A small network was shown many inputs. Here are its activations along a few directions, one row for each input.
In each table, some parts of the input vary, and every possible input appears once, in random order.
A made-up example of a description, with smaller parts first: one of 8 places around a ring, together with either a single point or (one of 2 separate values, together with one of 4 places along a line) or one of 9 places around a ring.
Shared parts are said once, and a part with two or three values counts as separate values.

Other details of the inputs shift rows strongly along two fixed directions, in all tables alike. That doesn't count.

Table:
R1: -32  15  -10  -11  -13  25  9  30  -35  -23  -35
R2: 62  -65  36  -7  -57  21  4  -16  25  13  -8
R3: -27  62  -56  23  96  -46  -7  15  -8  -14  30
R4: 43  2  22  33  16  -96  -24  1  19  19  40
R5: -60  73  -30  11  74  -63  -12  -18  1  -17  16
R6: -40  7  -3  -6  -8  34  15  14  -27  -26  -29
R7: 67  -73  24  6  -48  12  12  11  9  37  -24
R8: 52  -57  46  -2  -81  1  1  -12  9  6  -12
R9: -29  5  -16  -14  4  48  11  16  -12  -25  -24
R10: 25  7  27  17  9  -97  -37  -23  39  24  25
R11: 65  -66  26  -27  -56  20  -3  -26  25  18  -4
R12: 30  -5  20  16  29  -76  -35  -29  58  23  35
R13: -49  71  -42  5  87  -49  -17  -16  17  -16  21
R14: -39  13  -6  -10  -20  30  8  20  -29  -32  -29
R15: -31  23  -8  -19  -7  72  -1  20  -26  4  10
R16: -33  9  -7  -9  -2  30  17  24  -33  -18  -36
R17: 28  13  41  50  13  -66  -26  -14  17  45  73
R18: -3  1  -41  -25  14  46  14  25  -34  -13  -18
R19: -41  66  -39  16  95  -48  -13  17  4  -15  26
R20: 71  -63  23  -31  -52  17  -3  -24  22  25  -10
R21: 34  -9  21  31  38  -83  -19  4  45  37  30
R22: -46  12  -8  -16  -12  29  12  -10  -17  -26  -34
R23: -42  15  -5  -15  -25  31  9  7  -23  -34  -30
R24: 19  8  39  46  23  -58  -27  -7  39  56  62
R25: -28  5  -19  -36  0  51  8  5  -10  -26  -18
R26: -24  10  -27  -44  3  46  5  -5  -10  -16  -28
R27: -28  21  -22  -19  -24  25  15  -10  -30  -29  -30
R28: 51  -63  49  0  -70  6  9  -18  10  12  -13
R29: 26  -4  18  20  29  -84  -23  -29  57  36  25
R30: -27  9  -31  -16  -5  40  30  -15  -12  -17  -31
R31: -35  12  -16  -11  -15  30  21  -18  -25  -31  -24
R32: -26  65  -52  5  97  -47  -8  11  -6  -19  45
R33: 46  -8  16  38  31  -92  -21  1  16  32  34
R34: -41  5  -14  -12  -4  43  22  1  -4  -22  -29
R35: -47  26  9  4  -17  57  8  14  -38  3  -3
R36: -32  7  -14  -20  -2  49  12  3  -6  -28  -26
R37: 64  -69  33  3  -51  12  16  6  14  30  -19
R38: 66  -68  35  -2  -53  21  3  -3  19  15  -7
R39: 51  -10  11  15  37  -72  -26  -11  39  19  60
R40: -44  17  -11  -19  -25  27  4  -4  -20  -30  -34
R41: -43  6  -19  -16  -5  40  19  -10  -2  -18  -34
R42: 37  0  25  36  10  -92  -26  -9  26  10  47
R43: -18  3  -28  -14  13  45  8  31  -24  -10  -37
R44: -17  5  -24  -32  12  47  9  28  -22  -15  -23
R45: 49  -42  57  13  -86  25  -9  1  -8  39  17
R46: 63  -49  42  -6  -63  43  -8  1  6  45  28
R47: -34  18  -19  -14  -26  27  14  -12  -27  -36  -23
R48: -46  32  5  1  -29  53  -1  20  -39  -2  0
R49: 35  0  21  24  18  -92  -20  -37  33  24  34
R50: -47  59  -46  26  95  -53  -6  21  1  -2  16
R51: -43  68  -48  13  81  -46  -8  -25  12  -28  37
R52: -35  23  -2  -3  -7  71  3  17  -23  3  2
R53: 66  -61  28  -15  -56  17  1  -25  25  23  -20
R54: 54  -65  48  6  -64  4  7  -5  5  14  -11
R55: -31  67  -47  21  94  -47  -4  9  -3  -21  36
R56: -24  23  -11  2  -10  72  13  9  -31  -2  11
R57: -49  64  -34  25  87  -63  -13  20  -16  -9  16
R58: 53  -68  37  0  -61  16  15  -17  27  19  -12
R59: 47  -2  13  35  19  -96  -28  7  14  26  34
R60: -28  11  -18  -9  -10  25  5  35  -40  -16  -40
R61: 51  -67  31  -4  -62  13  12  -29  30  22  -17
R62: -38  2  -15  -6  1  43  22  15  -11  -19  -29
R63: -44  10  -2  -12  -13  34  16  1  -21  -29  -31
R64: -27  1  -23  -2  -3  45  32  7  -18  -25  -20
R65: -29  7  -25  -40  0  48  4  -6  -7  -23  -22
R66: 40  -10  19  11  39  -73  -36  -3  47  24  50
R67: 68  -68  32  -23  -56  24  1  -14  22  15  0
R68: -13  1  -32  -30  16  45  4  33  -27  -8  -28
R69: 42  -5  25  35  27  -91  -16  -4  20  24  38
R70: -35  21  -9  10  -12  66  25  7  -31  3  6
Each input here is: one of 2 separate values, together with one of 5 places along a line, together with either a single point or one of 6 places along a line.
Q: Changing only the choice among 2 separate values turns R19 into R55. The same change can be made to R29. Which row results?
A: R30
Q: Which other rows does R18 become when the choice among 2 separate values takes its other values? List them by row number.
A: R68
Q: A walk changes only the place on the line of 6. It starts at R29 and steps to R41. List the rest of the walk in order.
A: R34, R62, R21, R50
Q: Which other rows agree with R35 in the choice among 2 separate values and the place on the line of 5? List them by row number.
A: R5, R6, R16, R22, R57, R63
Q: Which other rows does R8 become when the place on the line of 5 takes its other values? List them by row number.
A: R2, R28, R58, R67

Table:
R71: -33  -5  3  -22  -16  31  5  0  3  -10  -45
R72: -20  5  3  -8  -24  51  10  4  -18  -2  -3
R73: 42  -44  41  7  -10  -50  -24  3  42  37  -11
R74: -14  3  2  3  -24  44  10  24  -34  -1  -9
R75: 52  -32  39  10  -18  -26  -21  -15  36  37  31
R76: -21  60  -27  23  95  -79  -24  -19  33  0  62
R77: -88  100  -61  15  91  -2  4  25  -38  -31  30
R78: -11  -7  -15  -19  -25  22  21  -16  -13  -34  -33
R79: -2  -10  -18  -18  -1  47  14  15  -15  -7  -20
R80: 50  -29  49  32  -30  -40  -17  5  10  40  27
R81: -23  8  7  0  -32  47  9  4  -25  -5  -4
R82: -9  -7  -18  -25  -12  41  14  -9  -4  -17  -25
R83: 41  -24  54  29  -38  -37  -18  -14  19  36  32
R84: -11  -9  -16  -25  -17  29  18  -14  -8  -27  -32
R85: -13  54  -35  29  87  -110  -15  -11  16  -20  40
R86: -2  -14  -21  -22  -9  26  19  5  -18  -23  -37
R87: 0  -12  -23  -22  -4  38  15  10  -13  -13  -30
R88: 61  -37  35  13  -10  -29  -20  4  27  41  26
Q: Changing only one part turns R79 into R76. The same change can be made to R87. Which row results?
A: R82
Q: Describe the family of inputs behind these rows.
A: one of 2 separate values, together with either a single point or one of 8 places along a line

Table:
R89: -61  55  -42  7  33  52  12  7  -16  14  10
R90: 37  -13  34  45  -6  -49  -17  14  21  70  16
R91: -3  -36  23  -18  -47  10  5  17  2  -36  -51
R92: -29  50  9  40  60  -71  -30  41  4  -10  50
R93: -9  -41  22  -34  -21  50  8  -21  34  -12  -32
R94: 3  -26  13  13  -25  79  22  4  17  28  -3
R95: 19  -23  14  1  -46  69  11  4  -8  -13  26
R96: 93  -59  -15  -10  55  -32  -5  4  59  15  25
R97: -17  -45  30  -14  -31  15  9  12  6  -16  -63
R98: -40  43  -5  5  68  -94  -28  -6  22  0  5
R99: -65  44  -55  -15  32  25  18  -28  6  -14  -24
R100: -4  -22  26  -25  -30  67  -9  11  -4  33  -1
R101: 50  -30  22  10  -12  -49  -14  -44  56  -12  42
R102: -47  52  -47  -10  18  4  27  -34  -43  -34  -18
R103: 24  -7  9  -7  -61  46  -6  10  -42  8  5
R104: 16  -17  19  14  -52  33  30  15  -52  17  -9
R105: 47  -24  27  23  -17  -84  5  -33  11  17  7
R106: 54  -10  26  18  -22  -32  -31  -12  18  33  72
R107: -34  45  7  25  85  -31  -26  3  37  15  70
R108: -21  38  -17  37  48  -100  -12  -7  11  -46  26
R109: -59  32  -33  18  23  -9  46  -6  -37  -59  -27
R110: 22  -9  14  4  -50  47  19  -4  -48  24  0
R111: 44  -10  40  1  -10  -29  -43  1  32  41  61
R112: -74  32  -39  17  32  -1  30  8  -5  -34  -53
R113: 53  -10  34  34  -26  -58  -28  14  -4  28  45
R114: -21  53  1  21  70  -36  -30  8  31  -6  82
R115: 48  -24  18  8  -12  -57  2  -59  32  21  34
R116: 87  -62  -7  11  46  -67  -5  36  31  10  -8
R117: 31  -23  37  -10  1  -63  -40  -31  42  37  -4
R118: -67  44  -46  0  27  -1  21  -1  -15  -17  -51
R119: 12  -27  23  21  -57  33  11  38  -35  -17  -6
R120: -72  40  -34  -39  39  24  -1  -20  1  -26  -19
R121: -65  36  -46  -1  43  36  28  -27  21  -31  -21
R122: 21  -17  -3  -27  -61  21  -2  -25  -20  -21  -31
R123: -30  61  1  17  72  -53  -43  9  3  35  48
R124: 48  -3  42  6  -14  -41  -50  9  15  45  43
R125: 16  -25  18  12  -36  69  38  -9  -14  4  22
R126: 6  -23  7  -51  -46  36  -7  -18  13  -17  -23
R127: -60  40  -32  -31  34  29  6  -12  12  -63  -2
R128: -47  49  -54  -25  13  16  6  -28  -19  -56  4
R129: -5  -29  22  32  -36  43  22  37  -10  24  -35
R130: -6  17  -82  -31  74  7  19  46  -37  -31  -39
R131: -25  55  -32  21  64  -78  -19  -35  30  19  8
R132: -12  -34  43  8  -29  41  3  46  -16  12  -30
R133: 8  -13  28  -14  -50  36  -10  42  -30  8  -16
R134: 10  -16  10  -44  -49  24  -14  -12  -5  -13  -41
R135: -7  -22  34  -10  -34  40  -5  38  -25  29  -28
R136: 64  -47  -40  -47  6  37  8  23  -17  6  -47
R137: 95  -50  -23  -22  46  -41  -16  1  42  31  21
R138: -55  43  -20  39  24  17  39  28  -59  -31  6
R139: 12  -35  7  -9  -37  43  43  -43  7  -25  -13
R140: -46  55  -37  7  24  44  27  -8  -48  -11  35
R141: 49  -21  23  13  -27  -84  -23  -20  18  0  11
R142: 8  -10  8  5  -40  57  4  9  -17  48  -25
R143: 4  -23  16  -36  -52  10  -4  8  -8  -20  -50
Q: Changing only one part turns R105 into R139. The same change can be made to R141. Which row results?
A: R101
Q: Changing only one part turns R122 into R128. The same change can be made to R136. Which row results?
A: R137
Q: Describe the family of inputs behind these rows.
A: one of 5 places along a line, together with either a single point or (one of 2 separate values, together with one of 5 places around a ring)
Q: Which other rows agree with R129 in the place on the line of 5? List them by row number.
A: R91, R92, R97, R108, R109, R112, R116, R119, R132, R138
Q: Which other rows does R142 become when the place on the ring of 5 takes its other values? List them by row number.
A: R103, R110, R123, R124
Q: Which other rows does R117 become when the place on the ring of 5 takes its other values? List them by row number.
A: R102, R122, R131, R134

Table:
R144: 93  -77  31  -19  -33  -28  -18  -15  48  34  -3
R145: -10  2  23  19  -13  -28  -6  -1  6  6  -4
R146: -7  22  22  17  5  -34  -19  -12  6  9  43
R147: 10  -2  3  9  1  11  -1  24  -13  17  6
R148: 63  -77  61  -18  -78  57  -9  21  10  43  -12
R149: -5  42  -2  24  26  -35  -17  -3  -8  4  49
R150: 54  -44  50  21  -27  -65  -16  -21  37  30  9
R151: 16  -35  -11  -20  -28  39  25  6  -13  -15  -38
R152: -6  4  21  13  -22  -9  -3  -3  -10  11  6
R153: -45  27  -4  -15  -34  60  12  5  -45  -17  -16
R154: -31  16  -13  -23  -10  73  3  33  -39  -2  -19
R155: -66  13  -29  -32  -24  70  33  3  -34  -53  -71
R156: -5  34  26  29  15  -69  -36  -11  19  20  49
R157: -56  14  -58  -61  6  97  25  17  -35  -49  -68
R158: 103  -90  41  -8  -53  -28  -9  -19  43  32  -6
R159: -40  59  -25  22  91  -32  -14  1  25  14  46
R160: -5  -26  -4  -19  -34  100  30  11  -15  6  -29
R161: 50  -52  32  -12  -79  60  4  12  -20  23  -10
R162: 3  25  -3  17  26  -17  -12  6  -4  3  49
R163: -49  47  -57  -20  75  -7  -2  8  -2  -31  -11
R164: -47  16  -64  -52  -4  91  38  5  -45  -60  -56
R165: 26  -31  16  -13  -25  -26  -5  -29  23  0  -15
R166: 21  -5  -3  13  32  -40  -6  11  15  14  12
R167: 19  8  5  27  16  -34  -10  8  -3  18  34
R168: -10  -12  -28  -44  -33  68  29  -10  -23  -42  -49
R169: -1  15  -35  -9  53  -29  -5  -2  12  -13  5
R170: 2  -2  34  20  -27  -22  -14  -2  7  16  6
R171: -11  -4  -6  -20  -23  77  13  28  -33  -6  -8
R172: 63  -55  39  8  -10  -38  -19  9  39  42  -1
R173: 17  -11  -4  2  2  -22  8  -12  9  -11  -5
R174: -41  67  -42  32  81  -51  0  12  -15  -16  37
R175: -25  25  -18  15  13  4  14  7  -27  -19  0
R176: 8  6  -22  3  46  -37  -3  5  15  -2  6
R177: -6  27  14  36  33  -81  -18  -12  15  11  35
R178: -36  22  -22  -1  31  23  5  30  -23  -6  -17
R179: 52  -61  43  -11  -54  -31  -12  -27  44  16  -21
R180: -33  34  -1  21  26  -15  0  -27  13  3  29
R181: -11  23  -17  19  32  -36  4  -4  -3  -16  12
R182: 63  -69  32  -11  -27  -12  -9  5  35  31  -24
R183: 18  -46  53  -12  -90  55  -2  -1  -4  11  -18
R184: -1  9  4  16  -11  2  5  6  -20  3  12
R185: -39  26  -17  -11  -17  71  21  12  -45  -31  -2
R186: 6  -5  0  -19  -7  -25  -5  -31  19  -12  -9
R187: 8  28  -6  38  58  -54  -11  -18  33  23  63
R188: -42  25  -26  -25  10  -1  1  -21  4  -37  -25
R189: 2  19  -24  3  40  -54  -5  -22  16  -17  17
R190: -26  3  -24  -9  -1  57  22  31  -39  -13  -31
R191: 68  -33  52  31  5  -72  -41  10  43  65  41
R192: -69  60  -29  14  50  -34  2  -2  -7  -32  -2
R193: -36  59  -32  6  52  0  -10  21  -25  -4  33
R194: 27  -71  57  -12  -106  75  18  -17  15  27  -39
R195: 1  33  -22  31  67  -75  -9  0  13  -2  38
R196: -10  -3  -1  -4  -1  -18  5  -18  6  -15  -16
R197: -25  4  -12  -4  -20  70  31  -9  -18  -11  -11
Q: Changing only one part turns R156 into R193. The same change can be made to R194. Which row results?
A: R160
Q: Changing only one part turns R196 into R176. The same change can be made to R165. Which row results?
A: R169
Q: Describe the family of inputs behind these rows.
A: one of 6 places along a line, together with either a single point or one of 8 places along a line
Q: Which other rows agree with R157 in the place on the line of 6? List them by row number.
A: R148, R154, R159, R163, R172, R178, R182, R191
Q: Which other rows does R188 become when the place on the line of 8 takes its other values? List them by row number.
A: R145, R155, R156, R170, R179, R183, R192
